Each row has a name. Each question is about the rows just above it.

[ 2  0  1 31  3 10  0 26  6  3  0  4  3 -2  0 -1 -1 10  0  2  0  1 10  3
  4 -7  0 -3  4  4  0 -4  4  0] : lako
[ 4  2  3 10  1  5 -1  1 28 -2 19 16  9 11  4 -3 -2 26  2  7 52 11 22 -5
  3  3  2  0 -1 18 34  2 -2 -3] : Zupu
[-1 -2  2 19  2 11  6  9  4 -8  3  7  2 -2  3 -5  2 -3  4  5 -2  4 -2 -6
 17  5  2  4 -3 -4  0 -6  1  5] : keka
[ 1  2  0  6 -1  0  3  0 -2  2  5  3 -1  2 -2  1  0  4  3  7 23 14  0  5
  2  9 16  0 -4 16 -1  5 16  1] : Veraz
[ 2  8  2  3 21 -3  4 -1 28  1 21  2  0  4 14  3 15 14  6 16 14  7 38  3
  0 -3  1 10  6  1 -2 -4 -2 -7] : Fumu
[11  7  1  5  5 -1 -3 13 13 17 25  6 -5 13 -1 -1 13  6 -4  0 21  5 17 -3
  1  2 -1  3  1  5 29  2  8  1] : Mepi
[23  0  7 -1  2  2  0  4  0  8 10 24  7 13  4 -2  6 21 19  0 30 20 12  2
 11  2  3  2  2 10  8 -2 -1  1] : Muv
Which row holds [ 4  2  3 10  1  5 -1  1 28 -2 19 16  9 11  4 -3 -2 26  2  7 52 11 22 -5
  3  3  2  0 -1 18 34  2 -2 -3]?	Zupu
Which row holds [ 2  0  1 31  3 10  0 26  6  3  0  4  3 -2  0 -1 -1 10  0  2  0  1 10  3
  4 -7  0 -3  4  4  0 -4  4  0]?	lako
Whose row is [ 2  8  2  3 21 -3  4 -1 28  1 21  2  0  4 14  3 15 14  6 16 14  7 38  3
  0 -3  1 10  6  1 -2 -4 -2 -7]?	Fumu
The row with [-1 -2  2 19  2 11  6  9  4 -8  3  7  2 -2  3 -5  2 -3  4  5 -2  4 -2 -6
 17  5  2  4 -3 -4  0 -6  1  5] is	keka
Whose row is [23  0  7 -1  2  2  0  4  0  8 10 24  7 13  4 -2  6 21 19  0 30 20 12  2
 11  2  3  2  2 10  8 -2 -1  1]?	Muv

[  4 -11  -7  -8   3  -2   5  -3   8  -4  19 -16 -53   1   1  -2  -1   9
   3  -5  21]  Dap
[ -1 -13  -8  -8   0   1  -8  -5  -8  -6  23 -20 -50  -8   0   0   1  12
   1  -8  18]  ziku
[ -5 -12  -8  -8  -1   2   1  -5  14  -6  23 -20 -43  10  -1   1   3   1
 -43  -9  14]  digir
[ -7 -37  -8  -6  -2   3  -2  -6  14  -5  21 -19 -37  11  -2   1   4  12
 -37  -2 -37]  petap
[  4 -13  -7  -9   3  -1   7  -3  10  -5  23 -18 -53   3   1  -2  -1  10
   3  -5  21]  guv
[ -5 -12  -8  -8   2   2   9  -5  14  -6  23 -20 -43  10  -1   1   3  12
  -1  -9  14]  Besag
Whose row is [ -5 -12  -8  -8   2   2   9  -5  14  -6  23 -20 -43  10  -1   1   3  12
  -1  -9  14]?	Besag
The row with [  4 -11  -7  -8   3  -2   5  -3   8  -4  19 -16 -53   1   1  -2  -1   9
   3  -5  21] is	Dap
Whose row is [ -7 -37  -8  -6  -2   3  -2  -6  14  -5  21 -19 -37  11  -2   1   4  12
 -37  -2 -37]?	petap
[ -1 -13  -8  -8   0   1  -8  -5  -8  -6  23 -20 -50  -8   0   0   1  12
   1  -8  18] is in which row?	ziku
Whose row is [  4 -13  -7  -9   3  -1   7  -3  10  -5  23 -18 -53   3   1  -2  -1  10
   3  -5  21]?	guv

[-4  0  7  6  7  9 -1 -2] -> Mefek
[ -6   2   2   2  -6  -6  -6 -23] -> Kuv
[  5 -20  -4 -10 -17  21  44  -2] -> noso
[  0  -5  -5   5  13 -10  -5 -10] -> danul
The row with [-4  0  7  6  7  9 -1 -2] is	Mefek
The value that Mefek holds more than once:	[7]
Whose row is [ -6   2   2   2  -6  -6  -6 -23]?	Kuv
Which row holds [  0  -5  -5   5  13 -10  -5 -10]?	danul

[ 6  0  0 18 10  5  9  5  1  2  0  3  0  2  6  1  1  2  3  4  4 -1  1  4
  0  1  0  1 -2  1  1  1  7  1  6  3  5  1 10  7  7  3 17 -1  1]  suli
[20  1  1 42  0 16 18  4 51  5  1 51  2 51  6  2 23 19  3 15 15  1  1  2
  1  4  0 11  0  3  1  7 51  7 19  9 17  0 55  2  1 18 38 -2  1]  buv
[20  1  2 42  0 16 18  4  1 18 18 51  2 -1  6  7 23 19  3 15 15  1  1 18
  1  4  0 11  0  3  0  7  6  7 19  9 17  0 55  2  1 17 38 -2  1]  kiz
The row with [20  1  2 42  0 16 18  4  1 18 18 51  2 -1  6  7 23 19  3 15 15  1  1 18
  1  4  0 11  0  3  0  7  6  7 19  9 17  0 55  2  1 17 38 -2  1] is	kiz
Whose row is [ 6  0  0 18 10  5  9  5  1  2  0  3  0  2  6  1  1  2  3  4  4 -1  1  4
  0  1  0  1 -2  1  1  1  7  1  6  3  5  1 10  7  7  3 17 -1  1]?	suli

[-15  23  15  -9  -8] : nuka
[ 39 -12 -30   4  54] : rosos
[ 52 -21 -18  21  42] : fima
[ 51 -17 -12  51  51] : Zodul
[-43 -43  38 -10 -43] : sus
Which value appears more than once in Zodul?	[51]
The value that sus holds more than once:	[-43]
Whose row is [-15  23  15  -9  -8]?	nuka

[-12  29 -13   7 -21 -21  33  -2  15   4  -4   0   6 -10  14   7  23  -4
 -28   0   1  -7  -2   0  33   9 -21 -21   6] -> Mika
[-18  20  -9   0  58  -2   9 -36  12 -16  -9  38 -14  -9  -2 -19   8 -12
 -17  16  -2  -9  -5  -9  15   0   8 -20   8] -> ganu
[-18  20 -11   0  58  -2   9 -36  12 -16  -9  38 -14   0  -2 -19   8 -12
 -17  16  -2  -9  -5   4 -18   0   8 -20 -25] -> Gak
Where do [-18  20 -11   0  58  -2   9 -36  12 -16  -9  38 -14   0  -2 -19   8 -12
 -17  16  -2  -9  -5   4 -18   0   8 -20 -25] appear?	Gak
[-12  29 -13   7 -21 -21  33  -2  15   4  -4   0   6 -10  14   7  23  -4
 -28   0   1  -7  -2   0  33   9 -21 -21   6] is in which row?	Mika

